A small network was shown many inputs. Here are its activations along a few directions, one row for each input.
Each table varies a few parts of the input and shows all the possible inputs, shuffled.
Descriptions start from the smaller parts, as in this example, which fits no table here: one of 6 places along a line, together with either a single point or (one of 2 separate values, together with one of 5 places around a ring) or one of 11 places around a ring.
Shared parts are said once, and a part with two or three values counts as separate values.

Other details of the inputs shift rows strongly along three fixed directions, in all tables alike. That doesn't count.

A family of inputs:
x1: [-12 -17   9  15   1  -5  10 -40  30  19 -25  22]
x2: [  0  24  11  30  43  25 -14  33  -6 -24   9 -19]
x3: [-22 -16   8  -1  -2  -9   1 -32  28  32 -12  21]
x4: [ 22  14 -18  27  24  27 -26  23   7 -14   6 -43]
x5: [-32  -7  44  12  22 -46   2 -12  -9 -10   1  25]
x6: [ -6  -2   0  10  14  24  -8  -3  18   8 -17  -1]
x7: [  7 -38 -35 -19 -29  23 -16 -51  50  52  -5  -5]
x8: [-25 -12  24  -5  -1 -48   4  -7  -8   0  -2  23]
x9: [-17 -20  -1   5   3   0 -18 -37  42  36  -7   1]
x10: [ 22   1 -20 -26 -27   1   2  11 -20  -2  22   0]
x11: [-25  18  29  -8  -1 -27  20  33 -32 -44   3  -5]
x12: [-22   4  23   3  -2 -20  20 -12   1 -17  -7  -7]
x13: [-37 -10  46   8  17 -46   5 -33   5   3  -8  38]
x14: [  2 -32 -23 -32 -35 -12   3 -29  12  27  -1  11]
x15: [  5  15   9  10   8 -27   1  29 -32 -28   8  -6]
x16: [-14  -8  22  20  30 -14 -17  -6   5 -14   2  -2]
x17: [  2   0 -11  22  16  31  -9 -24  38  25 -14 -14]
x18: [ 35   7 -42  -5 -14  35  -7  11   4  15  14 -32]
x19: [ 21  12 -12 -21 -32 -12  26  18 -30  -2   8  12]
x20: [ -7  -3  -1  10  13  15 -17  -3  17  15  -4 -12]
x21: [ 20   0 -20 -26 -21   9   9   8 -20   3  17   3]
x22: [ 17   5 -18 -29 -26   5   9  23 -20   6   9   3]
x23: [  5   6  -3 -32 -34 -21  29  29 -42 -11   4  27]
x24: [ -4  10  16  22  35  -8 -21  29 -21 -40  10 -17]
x25: [ 18  12 -31 -19 -21  52  -1   3  12  -5  17 -37]
x26: [  3 -10   4 -24 -32 -36  27 -14 -22  13   2  26]
x27: [-10  -2  17   7  10  -5   7  -4  -8 -14 -11  25]
x28: [ 14  10 -11  20  19   6 -18  21  -4 -20   4 -31]
x29: [ -1  12   3  38  37  44 -25  25  20 -14 -16 -22]
x30: [ 9 17  3  7 12 -4  2 14 -9 -7  0 -7]
x31: [ 25   5 -18 -25 -26  19  14  15 -19  -5   8  11]
x32: [-11   3  14  35  30  13  -9 -17  25   7 -22  -4]
x33: [ 18   1 -19 -28 -30  12  14   0 -12   8   8  16]
Each input here is: one of 3 separate values, together with either a single point or one of 10 places along a line.
Changing only the choice among 3 separate values turns x33 into x17. The same change can be made to x31. Which row results?
> x32

A family of inputs:
x34: [-11  -6  16 -28 -15 -29  17  13 -27 -18   6   6]
x35: [ -8 -21   1  -5 -15 -24  -2 -40  17  29  -5  26]
x36: [ 21   3 -26   2  -7  22 -14   7   5   8  10 -18]
x37: [  5  -2  -6  -7   2  -3 -14   1   0  10   0   9]
x38: [  1  16  -8  15  14  26  -4  13   0  14 -15  -8]
x39: [-15 -21   1   2   7  14 -13 -33  38  21   0 -10]
x40: [ -3  -1   7  18  30  11 -19  11   9  -3   8  -9]
x41: [-28  -8  19  20  32  16  -6 -21  29  31 -23  10]
x42: [ -2   0   2 -19 -23 -28  11  13 -30 -11  13  17]
x43: [ -9  -6  15  -1   5 -38  -2  -7 -11   3  -7  26]
x44: [-13  27   8  19  26  12   1   5  17  -9  -5 -15]
x45: [-14   3  14 -22 -18 -32  12  12 -28 -20   3   5]
x46: [-21 -13  14  -5  -1  -9   6 -56  10  10 -11  34]
x47: [  0   8   6   8  14  16   3  47 -15 -37  -8   1]
x48: [-21  -6  22   2   2 -36   1  -8  -9  -4   2  24]
x49: [ 16  -5 -15 -38 -44 -23  27   7 -28  -5   5  -3]
x50: [-13   4  15 -15 -13 -38  14  10 -28 -21  -2   3]
x51: [ -2  -2   1  11  19  16 -16   9  10  -3   9 -16]
x52: [-20 -23  13   2  -4 -31   8 -43  20  17 -11   9]
x53: [ -1  -3  -6   4  -9   7   4   5   7  -8 -20  12]
x54: [-11 -21  -3  -9 -25 -19   3 -44  19  26  -3  14]
x55: [  3   2  -3  22  18   5  -9   4   7  -6   2 -25]
x56: [ 21  13 -33 -28 -20  49  12   6  18  14  14 -17]
x57: [  0   9  37  11  -5 -35  28  11 -26 -21  -1  20]
x58: [ -9  24   9  23  32   8   9   6  17 -10  -6 -18]
x59: [  3  -6  -6 -22 -13   5   3  10  -9  -6  10 -12]
x60: [-18   5  18  14  14 -14  -9   8  -7 -17   4  -4]
x61: [ -5   6  10  10  13 -10 -11  14 -11 -10   6   4]
x62: [-10   6  18  21  44  22  -9  -5   1 -22  -1  -3]
x63: [-21  -6  15  -8 -10 -29   5 -10  -8  -6   2  11]
x64: [ 19   3 -27 -20 -30   7   3   9 -12  -1  12 -15]
x65: [ 41  23 -17  -7 -31  28   8  33 -21 -10  15 -14]
x66: [-21   8   2   4   7  17   0 -32  45  22  -8  -1]
x67: [ 14  12 -15   7  11  32  -7 -10  -1  -8   0  -9]
x68: [  3  11  14   9  34  -4 -13  42 -23 -24   8  -3]
x69: [ 30 -10 -32 -17 -30   7   7  -5   0  18  11  -4]
x70: [ 15  10 -20   8   5  31   5  12   0  20 -13 -13]
x71: [-19   3  23   0  -5 -27  17  22 -22 -32 -17  34]
x72: [  7   6  16  17   9  28  -5   8  14  -2   6 -10]
x73: [ 18  -5 -28 -17 -31   6   1  -5  -1  13  10  -3]
x74: [-14   1  14 -20 -18 -35  12   9 -29 -18   4   9]
x75: [ 38  11 -27  -8  -1   9  -2  38 -26  -8  11 -13]
x76: [-16 -10   9  19  23   0 -26 -28  32  22  -9   7]
x77: [ 36  -7 -47 -11 -30  45   6   8  16   9 -12 -11]
x78: [ 20  -6 -23 -10  -7  30 -10   9   6  10  17 -14]
x79: [-10   0  18  24  43   2 -22  13   7  -7   1  -5]
x80: [ 11 -26 -35 -44 -62   1   9 -48  20  42  -1   5]
x81: [ 22  17 -13   2   5   4 -10  37 -25 -15  10  -9]
x82: [-13   9   6   4   5   7   4   4  -5  16 -15  13]
x83: [  2  10   7  28  38  15  -3  -9  -1 -19  -7  -9]
x84: [-2 14 22 27 12 18 -9  5 12 -6  0 -7]
x85: [  2  -7  -5  -6  -8 -10   6  -9   2   2  -3 -13]
x86: [  8 -12  -2  -8 -14 -28  12  -9 -10   9   3  17]
x87: [ -3 -11   8  -1  -7 -34  13 -10  -9   0   1  13]
x88: [-14 -22   2   6   8  13 -14 -33  38  22   0  -7]
x89: [ 12   2  -5  19  24   3 -13   8   6   2  -1 -11]
Changing only one part turns x62 into x46. The same change can be made to x56. Which row results?
> x66
Changing only one part turns x89 into x79. The same change can be made to x85. Which row results?
> x59
Describe the family of inputs behind these rows.
> one of 4 places along a line, together with either one of 5 separate values or one of 9 places along a line
Which other rows does x70 become when the choice among 5 separate values takes its other values? List them by row number.
> x57, x58, x77, x83
Which other rows does x74 become when the place on the line of 9 takes its other values? List them by row number.
> x37, x42, x45, x48, x60, x61, x63, x76
A walk changes only the place on the line of 4. It starts at x52 and steps to x64. List the rest of the walk in order.
> x63, x39

A family of inputs:
x90: [ 32  18 -25  -6  -5  28   4  54 -32 -26  12 -12]
x91: [ -2   0  -8  16  14  24 -10  -6  28  19 -15 -17]
x92: [  0  23   8  26  23   8  -9  31 -11 -33   4 -38]
x93: [ 2  8  4  2 10 11  0 13 -7  3 -3  7]
x94: [-12  -5  11 -24 -21 -27  17   5 -18 -11   4  10]
x95: [ 27  11 -22 -20 -17  24   9  22 -18   7   7   1]
x96: [ 11   7 -19 -16 -18  13   7  28 -14  -4   4  -7]
x97: [ 26   2 -17 -12 -21   6  14  15 -20   0  -2  11]
x98: [  9   1  -7 -25 -20   4   9   2 -12   0  14   6]
x99: [ -9  -8   0  10   8  13  -8 -20  30  11  -4 -23]
x100: [  2 -15 -12  18  21  -1 -27 -24  19  18  -1 -15]
x101: [-15  -2  16  12  20   3 -15  -3   8 -13  -2   0]
x102: [-22 -13   6   9   8  15 -18 -28  38  17  -5 -15]
x103: [  2   3   0  21  13  18  -7 -21  23  23 -14   0]
x104: [ -4   7   5  13  24  14 -13  16   3 -19  -2 -10]
x105: [ 14  -8 -31 -16 -28  22   6 -12  19  27  -3  -7]
x106: [ -6  -4  12 -25 -23 -21  19  -4 -21  11  -2  41]
x107: [ 17  -6 -19 -16 -28  10  14 -21   6  33  -4  17]
x108: [ -2 -13  12 -19 -28 -38  26 -15 -23  -8   3  28]
x109: [  5 -13   6 -12 -23 -51   7  -6 -15  10   7  19]
x110: [-25  -9  36  17  12 -41   7 -28   4 -11 -13  23]
x111: [ -5 -14  -2  12  13  28 -20 -24  34  11  -2 -12]
x112: [ 24  28 -21 -18 -10  29   0  51 -34 -24  22 -15]
x113: [  2  -7  -9  24  15  25 -12 -22  34  17 -13  -4]
x114: [-14   0  19  17  23   2 -10   7   1  -5 -13  14]
x115: [-36 -13  37  13  17 -32   1 -16   3  -4 -16  38]
x116: [  3  22  18  12  12 -13   8  27 -34 -34  11  -8]
x117: [ -4  11  21  25  33  -4  -5  25 -16 -37   4 -13]
x118: [ 24  21 -14  -6 -10   8  16  33 -32 -15  11   0]
x119: [ 11  15 -13   4  -3  14  -3  15  -2 -13   5 -31]
x120: [ 10  -8 -25 -27 -34  21   2  -3   8  28  -4   3]
x121: [-26 -21  25  11  23 -55  -8 -24  -5   2  -6  20]
x122: [-10 -17   3  15  14  16 -15 -34  36  14  -5  -6]
x123: [-19   2  29  12  23 -10  -3  -3  -3 -12   5   4]
x124: [-30  -4  42  14  21 -40  15 -18  -4   3 -18  38]
x125: [ 12  -4 -20   2   0  34 -10   3  15   9  -3  -3]
x126: [ 15  -5 -15   4   1  24  -3  -5  14  16 -11   1]
x127: [ 14  -9 -27 -27 -34  13   9 -14  12  17   5 -11]
x128: [ -2  25   0  21  28  25 -16  52 -12 -28   3 -28]
x129: [ 11   1  -7 -22 -20   3  11  -1 -14   2  16   3]
x130: [ -9  -5   9  17  13   7  -6 -34  26  15  -2  -6]
x131: [ -1  11  12   5   3 -13   7  -1 -11 -13   4   2]
x132: [  4  30   2  18  36  27 -15  44 -13 -31   9 -27]
x133: [ -5  -5 -10  -9  -9  20 -11  -8  19   9   2 -16]
x134: [-10  -2   8 -22 -33 -44  28 -10 -18  -4  -5  21]
x135: [ -5  18  14   5  15 -11   8  44 -31 -25  -5  -4]
x136: [  3  -4   3  16  22  -7 -23  13   7   3  10 -15]
x137: [-10  -7  -1   9  12  22 -19 -17  29   8  -7  -2]
x138: [ 11  -3 -28 -19 -29  12   8 -13  14  18  -2 -11]
x139: [  9 -12   2 -18 -21 -44   8   9 -22   4  13  16]
x140: [ 11  22   0  32  38  24 -12  45 -12 -32  -1 -21]
x141: [  7   6  -2 -22 -19 -14  21   3 -19  -4   6  14]
x142: [-28  -6  33  13  19 -38   8 -14   1 -14 -15  24]
x143: [ -1   5  12  27  21   1  -5  -1   5  -3 -17   5]
x144: [-14   5  11   9  18   0  -6   7   5 -13   0 -19]
x145: [-14  -2  25  17  18 -22   3 -10   0 -17  -7   7]
x146: [-12 -11   3  10  14   9 -11 -26  31  11 -11   2]
x147: [ 20  -6 -24 -25 -29  19   9 -19   8  20  11  -1]
x148: [ 28  -8 -33 -19 -26  31   3  -1   4  22  -2   5]
x149: [ 31  15 -22 -17 -12  26   0  48 -33 -32  20 -19]
x150: [-42  -8  35   6  13 -42   9 -20   9  -4 -15  17]
x151: [-10  -6   2  10  13  29 -21 -26  32  18   4 -10]
x152: [ -6 -20  -9  11  21   3 -33 -22  22  20   1 -11]
x153: [ 28 -16 -32 -12 -25   4 -12 -12  17  34  13 -11]
x154: [ 11   4 -24   7 -10  24  -4  -4  19  15  -6 -20]
x155: [-28   4  22   8  19 -17  -3   5   4 -14  -8  -3]
x156: [-10 -25   4 -28 -23 -49   1 -15 -25   8   8  32]
x157: [  4  11   2 -18 -14 -12  17  41 -38 -17   1   7]
x158: [  0   4  -8  22  11  20 -11  -9  26  18 -18 -18]
x159: [ -1  -5  -4  15  29  -5 -27   5  -3  -2   6 -15]
x160: [  3   2 -10  20  19  34 -12 -15  33  21  -6 -11]
x161: [-9  4 17 17 23  1 -3 -8  6 -6  3 -8]
x162: [-22  11  29  17  27 -18   0  26 -18 -34   3 -16]
x163: [-13 -14  11 -29 -32 -31  20 -10 -14  -1   4  17]
x164: [ -4   2  10 -20 -28 -38  28 -14 -21  -1   0  32]
x165: [ 27   0 -29 -21 -29  24   7 -14   6  17  12  -8]
x166: [ -4   4   9  28  19  -1  -4  -3   7  -6 -13   4]
x167: [ 22  -6 -29 -17 -34  15   6 -18  10  15   0   2]
x168: [ -4  25   4  19  30   9  -8  39  -8 -31  -1 -33]
x169: [ 14  -4  -9  -4   0  -3 -17  21  -5   4  17 -11]
x170: [ -4  -7  10 -17 -22 -37  25 -11 -18  -8  -4  31]
x171: [-14   8  14  12  25   2  -5  -4   9  -4  -2  -1]
x172: [ -2  -3   4 -16 -24 -25  20  -3 -16  -7   5   2]
x173: [ 25  22 -27 -13 -13  22   8  56 -31 -20  13 -22]
x174: [ -8 -15  14 -20 -20 -30  20  -8 -17   6 -11  45]
x175: [ 11  17   0 -20 -11   2   7  35 -37 -25  20   1]
x176: [  2  -8  -1  20   7  15 -12 -27  26   6  -5 -12]
x177: [ 11 -11 -28 -15 -33  12  11 -22  20  30  -5   0]
x178: [ 13  16   1   9  17   8  -2  35 -22 -35   8 -17]
x179: [-14   3  23   7   0 -34  18 -14 -10   0  -9  31]
x180: [-13  -6  21  -5  -3 -18   3   3 -17 -18   5  15]
x181: [  7   5  -5 -15 -12  -1  14   8 -15   3   5  16]
x182: [-11 -14   6  11  15   9 -12 -29  30   9  -7  -1]
x183: [ -3   2  -9 -24 -23   1   5   9  -6  -1   3  -2]
x184: [ -7   8   5  15  16   3  -5   2   9 -11  -3 -24]
x185: [ 14  -5 -22 -19 -22  25   4 -10   9  25   5   9]
x186: [ -9  -4  12  22  27 -34 -18  -6 -10  -8  -1  -3]
x187: [-14  -6   3  14  15  23 -15 -25  34  25  -7   7]
x188: [-10  11  12  19  23  -1  -2  -7   9  -4  -4  -3]
x189: [ -4  -5   6 -19 -27 -33  28  -5 -18   9 -11  26]
x190: [  7  -8 -13 -22 -21  10   6 -25  12  21   7   5]
x191: [ 22 -19 -31 -23 -31  12 -18  -7  15  35  18  -5]
Describe the family of inputs behind these rows.
> one of 6 places along a line, together with either one of 2 separate values or (one of 3 separate values, together with one of 5 places along a line)
Changing only the place on the line of 6 turns x128 into x177. The same change can be made to x120. Which row results?
> x189
Changing only the place on the line of 6 turns x106 into x107. The same change can be made to x183. Which row results?
> x138
Changing only the place on the line of 6 turns x179 into x187. The same change can be made to x166. Which row results?
> x115
Which other rows does x155 become when the place on the line of 5 takes its other values? List them by row number.
> x94, x96, x157, x163
Which other rows does x152 become when the choice among 2 separate values takes its other values? List them by row number.
> x169
Which other rows does x181 become when the choice among 3 separate values takes its other values? List them by row number.
> x90, x173
